A small network was shown many inputs. Here are its activations along a few directions, one row for each input.
Each table varies a few parts of the input and shows all the possible inputs, shuffled.
A made-up example of a description, with smaller parts first: one of 4 places along a line, together with either a single point or one of 11 places along a line or (one of 3 separate values, together with one of 8 places around a ring).
Shared parts are said once, and a part with two or three values counts as separate values.

Other details of the inputs shift rows strongly along two fixed directions, in all tables alike. That doesn't count.

Rows:
x1: [-32.6 -18.3 22.6 -22.4 4.9 47.7 8.8 -16.7 8.2 -67.7 -18.0 0.7 11.9]
x2: [11.4 -5.4 30.3 42.8 -21.2 -29.9 -40.8 22.1 -24.9 -23.2 -10.2 -56.2 21.6]
x3: [32.4 -7.8 46.2 15.9 -11.0 4.8 -31.1 12.1 4.6 -32.3 6.3 -35.7 9.6]
x4: [1.9 4.0 40.9 21.2 -20.4 -11.2 -14.8 26.6 3.4 -18.6 18.2 -42.0 36.4]
x5: [23.1 -11.0 -29.4 16.5 -10.8 -38.6 -22.4 8.2 -25.7 59.5 5.4 -6.2 -25.1]
x6: [-66.5 9.9 19.0 -15.4 -9.0 25.4 16.2 -5.2 12.4 -52.1 -5.5 -8.1 28.8]
x7: [-22.4 17.7 -34.7 -15.6 9.0 5.5 36.2 -21.4 18.0 27.1 -6.1 41.3 2.1]
x8: [0.3 11.1 -25.3 -27.6 19.9 24.8 32.1 -35.1 22.6 24.8 -17.4 28.1 -15.1]
x9: [40.2 -0.4 -25.8 29.8 -11.4 -39.6 -30.0 5.2 -31.6 59.4 6.5 -7.8 -22.0]
x10: [-32.2 3.2 -40.1 -1.0 25.8 -5.0 10.9 -11.0 -2.2 28.0 -41.8 37.9 -17.3]
x11: [-2.7 -6.7 18.9 8.2 -5.6 -51.8 -35.8 10.2 -19.1 -28.6 27.3 -71.5 26.0]
x12: [-40.8 -6.9 10.8 -24.7 1.9 50.2 15.3 -9.4 21.5 -62.9 -15.5 -16.7 7.7]
x13: [-6.8 14.7 -20.3 -34.0 21.8 30.2 29.4 -28.0 11.4 24.6 -11.5 29.5 -26.6]
x14: [-17.4 4.4 -30.4 -0.7 16.8 15.3 12.3 -13.2 16.2 20.6 -7.2 62.2 -2.9]
x15: [34.2 -1.5 50.7 12.4 -11.7 1.1 -20.8 17.2 4.6 -14.2 10.7 -57.4 17.7]
x16: [-41.5 -15.6 24.6 -23.0 5.9 47.4 16.2 -18.3 7.9 -64.0 -12.4 -8.6 3.2]
x17: [-20.4 9.1 -32.0 -0.2 16.9 11.1 16.9 -16.6 27.3 24.6 -4.3 53.7 -2.3]
x18: [25.7 -3.9 -20.2 12.2 -5.4 -50.7 -10.4 19.9 -19.6 55.5 -6.4 -1.1 -24.8]
x19: [35.4 14.3 -24.0 3.9 -9.8 -29.2 13.2 26.5 -11.5 41.3 31.2 6.2 -16.9]
x20: [43.4 2.6 -12.6 5.2 -6.6 -30.9 6.9 18.2 -25.5 36.2 27.4 23.6 -12.3]
x21: [-52.5 -10.3 15.6 -6.6 -4.7 31.1 -2.8 -1.6 10.1 -65.7 -9.8 15.2 32.2]
x22: [43.9 -11.3 45.9 6.7 -15.1 -1.0 -31.4 19.7 -11.5 -35.4 13.0 -37.8 6.7]
x23: [72.0 7.0 1.1 13.1 5.4 -19.4 -11.9 3.9 6.2 49.4 16.9 -1.4 -24.1]
x24: [-28.2 1.0 -31.6 -16.6 14.4 12.9 37.7 -13.4 -2.5 13.9 3.2 52.2 -14.4]
Each input here is: either a single point or one of 5 places around a ring or (one of 2 separate values, together with one of 9 places around a ring).
A walk changes only the place on the ring of 5. It starts at x10 and steps to x18. List the rest of the walk in order.
> x5, x9, x2
Which other rows does x4 become when the place on the ring of 9 takes its other values? List them by row number.
> x6, x7, x14, x17, x19, x20, x21, x24

Rows:
x25: [-55.0 -4.2 0.3 -17.8 8.1 37.5 22.8 -13.0 11.3 -48.7 -13.3 34.9 17.5]
x26: [38.9 4.1 -6.6 36.0 -28.5 -89.9 -29.2 41.8 -47.3 48.1 33.8 -42.6 -4.0]
x27: [-40.0 -18.9 28.2 26.3 -25.4 -29.8 -46.2 16.7 -23.3 -52.7 -15.8 -72.1 27.8]
x28: [4.1 -16.4 55.8 13.8 -18.8 4.5 -30.9 16.2 -11.5 -66.4 -2.4 -49.2 20.9]
x29: [40.4 9.4 -32.9 7.9 3.3 -20.4 10.3 12.2 -10.3 57.9 19.2 47.1 -24.4]
x30: [-46.3 -16.9 -1.3 -23.7 13.6 52.3 9.5 -29.5 11.4 -46.4 -24.7 14.3 2.1]
x31: [-62.3 8.4 -1.6 -16.2 7.6 34.5 22.0 -22.7 32.5 -32.5 -13.3 17.4 25.1]
x32: [56.7 2.6 24.5 30.4 -11.2 -32.5 -33.6 21.6 -9.2 27.7 13.0 -37.9 -0.1]
x33: [-18.7 11.9 -2.0 -13.5 2.7 9.3 19.1 -6.9 14.6 -12.5 4.1 -2.8 11.7]
x34: [4.8 4.5 -34.0 -21.4 13.0 10.1 29.9 -11.9 -3.8 29.8 13.7 48.0 -20.3]
x35: [62.3 -4.5 23.6 3.3 -8.3 -27.5 -18.9 18.9 -18.4 13.9 21.6 -43.4 -19.2]
x36: [-60.9 -3.3 -4.2 -5.1 4.0 34.9 14.0 -12.3 25.8 -37.4 -18.7 34.6 26.9]
x37: [34.7 18.5 -28.7 8.6 9.2 -24.2 11.9 6.2 1.7 70.9 17.8 35.4 -13.0]
x38: [9.2 2.9 -30.4 -19.1 20.0 15.4 21.0 -20.9 2.1 40.4 -18.2 27.3 -33.0]
x39: [1.1 -16.7 49.9 23.8 -24.3 5.0 -38.8 20.5 -4.9 -62.3 -3.5 -48.8 21.6]
x40: [48.6 0.8 -28.8 14.1 11.4 -16.6 -7.9 -0.9 -4.1 66.1 -4.1 35.4 -25.8]
x41: [-0.4 13.3 -31.7 -21.7 11.5 6.8 36.6 -10.1 2.9 38.6 2.6 36.7 -21.6]
x42: [-56.8 -2.7 -1.1 -33.5 10.7 38.3 29.9 -17.0 20.2 -46.2 -6.6 16.3 10.7]
x43: [11.1 7.8 -35.1 -16.0 26.4 11.0 17.4 -26.2 11.3 40.4 -16.0 24.6 -23.9]
x44: [28.3 -0.5 56.0 23.9 -24.9 -18.7 -38.8 17.4 -1.0 -28.7 10.7 -75.5 21.0]
What is each input in this table made of?
> one of 2 separate values, together with either a single point or one of 9 places around a ring
Changing only the choice among 2 separate values turns x35 into x42. The same change can be made to x32. Which row results?
> x37
Which other rows does x29 become when the choice among 2 separate values takes its other values? List them by row number.
> x39

Rows:
x45: [-16.6 -20.6 40.9 20.4 -36.8 -31.4 -36.6 37.5 -30.0 -67.9 15.2 -61.5 25.4]
x46: [66.8 9.2 6.3 23.8 -0.7 -49.6 -31.3 7.2 -8.4 50.8 30.4 -28.8 -0.8]
x47: [12.4 11.0 -16.1 19.8 -6.1 -38.2 -7.4 17.9 0.6 38.3 27.6 8.6 9.2]
x48: [-12.8 -3.9 -45.5 -5.6 36.7 36.0 14.8 -28.3 25.1 41.6 -46.1 76.7 -24.2]
x49: [-65.2 -10.9 2.8 6.4 -13.3 53.3 -6.4 -21.8 23.8 -40.3 -23.5 3.4 23.1]
x50: [5.0 17.2 -18.4 -2.0 0.3 -32.6 16.5 6.1 -17.7 39.0 -1.9 -5.8 -11.3]
x51: [73.5 -6.4 9.0 18.6 -8.7 -43.6 -26.0 29.5 -32.9 43.5 2.7 -34.7 -35.1]
x52: [63.6 7.0 1.7 10.6 -10.5 -49.2 -14.4 23.4 -18.6 49.5 12.9 -50.8 -29.9]
x53: [-12.7 -16.1 48.2 -10.1 -0.5 33.3 -15.8 -7.4 6.2 -86.1 4.0 -31.0 26.4]
x54: [44.7 13.4 -0.9 -16.1 5.3 4.3 18.2 2.2 14.7 30.6 11.4 0.9 -23.3]
x55: [1.4 8.5 -27.1 -36.6 33.6 23.3 30.5 -37.5 18.3 22.6 5.9 38.7 -13.6]
x56: [35.7 11.0 -5.3 15.5 2.2 -15.5 -9.9 6.4 15.5 42.7 -2.0 -7.4 -10.5]
x57: [36.1 4.1 -7.7 -5.7 -14.5 16.1 12.1 -0.5 -5.6 32.4 25.1 9.2 -24.5]
x58: [-27.2 -6.6 38.9 12.3 -34.3 -38.0 -23.9 32.7 -18.6 -55.4 24.4 -77.9 33.4]
x59: [-64.7 -14.0 12.9 -34.0 21.2 85.0 26.0 -28.9 37.4 -71.8 -43.9 32.6 7.7]
x60: [-10.3 -3.7 -51.6 -11.3 2.5 12.1 15.7 -22.1 -12.5 51.2 -10.8 27.5 -37.2]
x61: [-6.9 -15.4 47.1 39.5 -37.3 -23.0 -46.1 39.0 -8.4 -61.4 18.4 -42.1 42.8]
x62: [-0.9 9.5 -18.0 -19.0 17.9 26.3 40.0 -12.1 2.6 18.3 -10.2 63.8 -16.1]
x63: [-35.8 10.4 48.7 -11.1 -16.7 23.9 18.2 7.3 15.3 -71.2 2.9 -34.0 39.1]
x64: [4.4 -9.8 -49.5 -16.4 34.9 -1.4 3.6 -30.6 -14.2 36.0 -17.7 38.7 -31.6]
x65: [-6.3 2.5 -49.2 -25.2 33.7 -7.8 15.7 -36.8 -2.9 47.3 -8.6 23.1 -25.1]
x66: [79.8 -4.2 5.9 33.1 -0.4 -44.5 -43.5 13.6 -20.8 40.0 21.4 -14.1 -7.2]
x67: [-71.9 11.1 9.5 2.3 1.4 28.1 12.3 -12.6 29.6 -41.6 -28.8 6.5 40.6]
x68: [-97.0 -2.2 2.5 -34.9 7.8 55.0 37.0 -20.4 36.4 -78.6 -4.6 22.7 36.6]
x69: [-19.6 -1.6 -45.9 -25.2 22.8 27.8 38.0 -15.0 9.2 12.2 3.9 84.2 -17.8]
x70: [32.2 8.7 2.3 28.5 -6.5 -25.0 -9.9 17.3 -12.7 36.7 -3.0 19.5 -0.7]
x71: [-7.8 -8.2 58.6 22.3 -34.4 -24.7 -27.4 33.8 -31.5 -58.3 -4.9 -68.1 24.5]
Changing only one part turns x53 into x64. The same change can be made to x69. Which row results?
> x45
What is each input in this table made of?
> one of 3 separate values, together with either a single point or (one of 2 separate values, together with one of 4 places along a line)
Which other rows does x54 become when the choice among 2 separate values takes its other values? List them by row number.
> x59
Which other rows does x59 become when the choice among 3 separate values takes its other values? List them by row number.
> x48, x51
